Each row below holds a small network's activations on one input, seen along a few directions.
Each table varies a few parts of the input and shows all the possible inputs, shuffled.
A made-up example of a description, with smaller parts first: line(4) and (point or line(9) or (values(2) and ring(5))).
Shared parts are said once, and a part with two or three values counts as separate values.

Other details of the inputs vary at random and push rows far along two fixed directions, the same in every table; ignore that.

A family of inputs:
row 1: [-67   3 -10  -2 -60  -4  -1  12  41  17  63  31  21  29]
row 2: [ 26  -4  51  -6 -27 -16 -34 -71 -19 -15  19  30 -14  41]
row 3: [-32  32 -24   4  27  60  30  56  -5  49   9 -14   3 -23]
row 4: [ 10 -15  19  17 -33 -20 -37 -46  41 -36   8 -14 -17  42]
row 5: [ 40  -1   0  -7 -27 -40 -38 -42   8 -24 -24   8  23  31]
row 6: [ 41 -17   8 -25 -12 -28 -31 -64   0 -31  -7  27  17  17]
row 7: [-39  17 -33 -19 -51 -28   8  22  41  26  43  39  56   4]
row 8: [  1  -9  63 -46 -43 -19 -41 -38  20 -44 -19  16 -16 -10]
row 9: [ 30 -23  -6  -4 -32 -33 -18 -39  59 -38 -16 -19  12  17]
row 10: [ 57 -11  48 -19 -27  26 -37 -45   1 -13  -5  39  14  19]
row 11: [ 46 -20  35  -2 -46  21 -23 -19  60 -21 -13 -10  13  20]
row 12: [ 25   3 -11  14  39  10  27 -12  11 -34 -33 -80 -65   1]
row 13: [-55 -20 -15  27  27  21  51  56   3  40   4 -18   4 -52]
row 14: [ 39  31   9  13  33  -2  35 -10  -7 -12 -30 -70 -62  -1]
row 15: [ 43 -20   9  16  30   2  47   6  14 -13 -48 -74 -50 -34]
row 16: [-43  19 -37 -23  41  28  50  10 -48  45  13   7  -1 -31]
row 17: [ 29   9   6  11  25  11  45 -12  11 -22 -32 -81 -67  -3]
row 18: [ 38 -32  34  24 -16 -37 -46 -20  -6 -23 -26  24  30   7]
row 19: [-67  35 -38  22  40  18  15  30 -23  35  32 -20 -25   3]
row 20: [-49  28 -63   2  41   7  35  37  -5  33   8 -24   4 -24]
row 21: [ 40 -10  34  45  47  -7  23  -3 -16   5 -49 -55 -32 -40]
row 22: [ 53   2  12  19  38 -10  37   8  -5  -5 -46 -63 -45 -33]
row 23: [-36  -5 -42 -16  53  24  37  42 -49  23  14  17  -2 -42]
row 24: [-49  23 -44 -21  52  31  34  24 -49  16  28  10 -20  -9]
row 25: [ 49  14  12  20  51  50 -16  -7 -38   0 -56 -47 -29   4]
row 26: [ 53 -20  12  -3 -27 -41 -33 -10   8 -34 -23  16  18  16]
row 27: [-27  -2 -18 -21 -53 -22   3  49   7  22  31  63  55   1]
row 28: [-40  18 -30 -25 -53 -21  -1  17   8  31  31  53  60  16]
row 29: [ -3 -14  46 -43 -28 -20 -58 -38  19 -57 -20  17 -14  -6]
row 30: [ 35 -16  18  48  62  -9   6  -2 -17  -7 -49 -54 -29 -37]
row 31: [ 15  23  12  32  50   7 -13 -34 -57  -1 -33 -53 -60  26]
row 32: [ 43 -25  20   2 -32  21 -40 -17  59 -33 -13 -10  17  23]
row 33: [-26 -17 -12 -37 -38 -10  10  27  -2  16  48  81  49 -13]
row 34: [-41 -14   4   6 -43 -19 -10  39  -6  32  29  70  67  -8]
row 35: [-43  28 -26 -23  37  33  50  22 -49  29  28   9 -24 -12]
row 36: [-61   3 -11 -18 -21  -1 -32 -12 -20  14  71  76  26  33]
row 37: [-62  41 -17  15  25  25  24  24 -58  52  21 -10 -24  12]
row 38: [-36  26 -39   8  41  60  13  58  -6  37   9 -14   8 -19]
row 39: [-57  24  -6   1 -52 -18 -12  14  23  26  66  42  27  32]
row 40: [ 57   2  41  -3 -41  14 -43 -23  10  -7 -23  18  22  33]
row 41: [-40  27 -19 -26 -57 -16   0  30   6  14  46  55  38  34]
row 42: [ 44 -41  57   5 -18 -24 -23 -44 -14 -16  -7  43  22 -12]
row 43: [ 34 -17  10  -7 -47 -32  -1 -39  59 -24 -14 -19  10  13]
row 44: [ 53 -20   9   3 -23 -47 -24  -6  40 -38 -13   1  12   4]
row 45: [-49  38 -51  -5  36  19  28  45 -41  22  11 -10 -15   5]
row 46: [ 42 -42   6   0 -32 -35 -13  -7  59 -46 -14 -10   7   2]
row 47: [-49 -17 -19  11  63  27  23  31 -62  33  13  26  11 -51]
row 48: [ 25 -38  16  45  54   3  15  -3   2 -15 -51 -65 -34 -38]
row 49: [-45  21 -40 -18 -41 -23  -8  35  39  -3  58  43  36  25]
row 50: [ 50   0  20   4  65  62 -10 -29 -46  -7 -38 -26 -37 -10]
Description of these inputs: values(2) and (point or (line(4) and (point or line(5)))).
Q: Changing only the values(2) part turns row 46 into row 15. The same change can be made to row 36. Which row results?
A: row 2
Q: Changing only the values(2) part turns row 31 into row 37. The same change can be made to row 4. Which row results?
A: row 1
Q: Change only the values(2) part in row 16. List by row number the other rows that result.
A: row 6
Q: A walk changes only the line(4) part. It starts at row 50 and steps to row 25. List the rest of the walk in order.
A: row 38, row 32
Q: Change only the line(5) part in row 7. List by row number the other rows that result.
A: row 14, row 21, row 22, row 39
Q: Change only the values(2) part in row 33. List by row number the other rows that result.
A: row 23

A family of inputs:
row 51: [-25  26   2  -2  53  35  20 -14 -55  18  -8 -28 -49  -8]
row 52: [-40  -6 -29 -13 -10  -6  16  41  25   7  25  20  24 -23]
row 53: [ 32  -9  13  -2 -53 -26 -38  -8  55 -23  -1  16  36  24]
row 54: [ 25  10  28 -19 -49  -8 -46 -50   7 -18  25  46  16  54]
row 55: [-32 -13 -10 -16 -10   8  15  41   7  15  20  36  30 -30]
row 56: [-40  30 -14 -16  -8  15 -11  13 -30  27  30  40  17  18]
row 57: [ 24 -25  27 -24 -39 -29 -42 -32  11 -35  10  52  25  16]
row 58: [-41  18 -39  -6 -25   8  20  33  37  16  37  -1  10  18]
row 59: [ 74 -12  38  12   5  21 -10 -31  12 -20 -40 -36 -20   6]
row 60: [-41  -8  -7 -11 -16  25   7  33  16  20  21  25  26 -18]
row 61: [-49  -1 -25  -8 -15  11   8  34  34  12  26   8  20 -12]
row 62: [ -3  -1 -25  18  54   3  43  21 -15  13 -27 -47 -20 -41]
row 63: [-11   7 -31  16  43 -11  54  17 -14   9 -20 -57 -35 -27]
row 64: [ -5   0 -14   8  63  15  26   2 -59  16 -22 -19 -25 -30]
row 65: [ 23  -1   7  -4 -64 -39 -28 -11  57 -27   5   6  22  39]
row 66: [-40  -2 -26  13  -7  -6   7  41  18  21  26  16  31 -10]
row 67: [ 50  -7  22  31   2 -37  -1 -32  17 -30 -34 -54 -36  14]
row 68: [ 55  -2  35   2  20 -28 -13 -66 -43 -21 -32 -12 -32   9]
row 69: [ 49 -10  18   4   1 -36   8 -32  23 -45 -36 -51 -44  -1]
row 70: [  8  11  -4  15  45  43  26  31 -26  25 -34 -39 -18 -29]
row 71: [-15  24   0  18  57  17  17  -6 -71  27  -5 -19 -39  -6]
row 72: [-58   8 -31 -10 -25  -3  19  30  36   9  32  -1   5   2]
row 73: [-51   1 -12 -17  -5  23  -7  16  -9  15  30  36  18  -1]
row 74: [ 24 -20  30   3 -37 -28 -51 -31   4 -20  11  48  31  29]
row 75: [-15  21  -2  -9  59  17  26  -7 -65  12  -8 -18 -47 -20]
row 76: [-28 -16 -17  -5  -8  -2  18  36   0  25  16  36  41 -28]
row 77: [ 66 -23  45  30  12  -8 -12 -27  -4 -18 -45 -28 -16  -7]
row 78: [ 31  -9  23 -14 -45   1 -49 -35  20 -23  16  43  27  42]
row 79: [-34  12 -18 -11  -5  22 -13  27 -17  22  21  37  29   7]
row 80: [ 65  -5  19  15   6   5  -9 -32  31 -28 -36 -52 -27  13]
Q: Changing only one part turns row 72 into row 73. The same change can be made to row 65. Which row results?
A: row 79
Q: Describe the family of inputs behind these rows.
A: line(5) and ring(6)
Q: Change only the ring(6) part in row 80. List by row number the other rows that result.
A: row 52, row 53, row 61, row 62, row 66
Q: A walk changes only the line(5) part. It starts at row 63 and steps to row 62. List the rest of the walk in order.
A: row 76, row 64, row 68
Q: Change only the line(5) part in row 54. List by row number the other rows that result.
A: row 58, row 59, row 78, row 80

A family of inputs:
row 81: [ 11   4   4   6  11  12  14   2   9  -4 -18 -33 -22  -6]
row 82: [ 36 -21  25 -21 -70 -46 -39 -42  53 -43  14  36  28  32]
row 83: [ 15  -9   0   3  21  -3  17  -4  -7  -7 -18 -21 -17 -19]
row 84: [-72  11 -32 -19 -12   5   7  36   0  23  45  38  22  -2]
row 85: [-65   6 -28  -1 -10   6  12  41 -10  36  45  42  35  -6]
row 86: [ 42  -9  24 -10 -70 -49 -49 -39  41 -34   9  36  33  47]
row 87: [ 10   6  -3  12  18  14   4  -2   5  -2 -14 -32 -18   2]
row 88: [-57   0 -29 -10 -19  12  16  55  18  31  35  32  39 -18]
row 89: [  6  -4   8   5  26  -2   4  -8 -19  -6 -18 -18 -21 -15]
row 90: [  6   8   7  12  18   3   6 -14 -16   3  -9 -23 -25   6]
row 91: [ 18   0  14  -1  26  20  -2 -13 -31   3 -20  -4 -12  -9]
row 92: [ 15  -5   0  16  20  10   3   3   0  -1 -18 -26  -9  -9]
row 93: [ 14   9  11  -6  21  23  -2 -16 -25  -1 -11  -9 -22   3]
row 94: [ 21   4  -1  13  21  -6   8  -1 -17   1 -21 -20 -11  -4]
Q: Describe the family of inputs behind these rows.
A: values(2) and (point or ring(6))
Q: Changing only the values(2) part turns row 89 into row 84. The same change can be made to row 83. Which row results?
A: row 82
Q: Change only the values(2) part in row 92. List by row number the other rows that result.
A: row 87
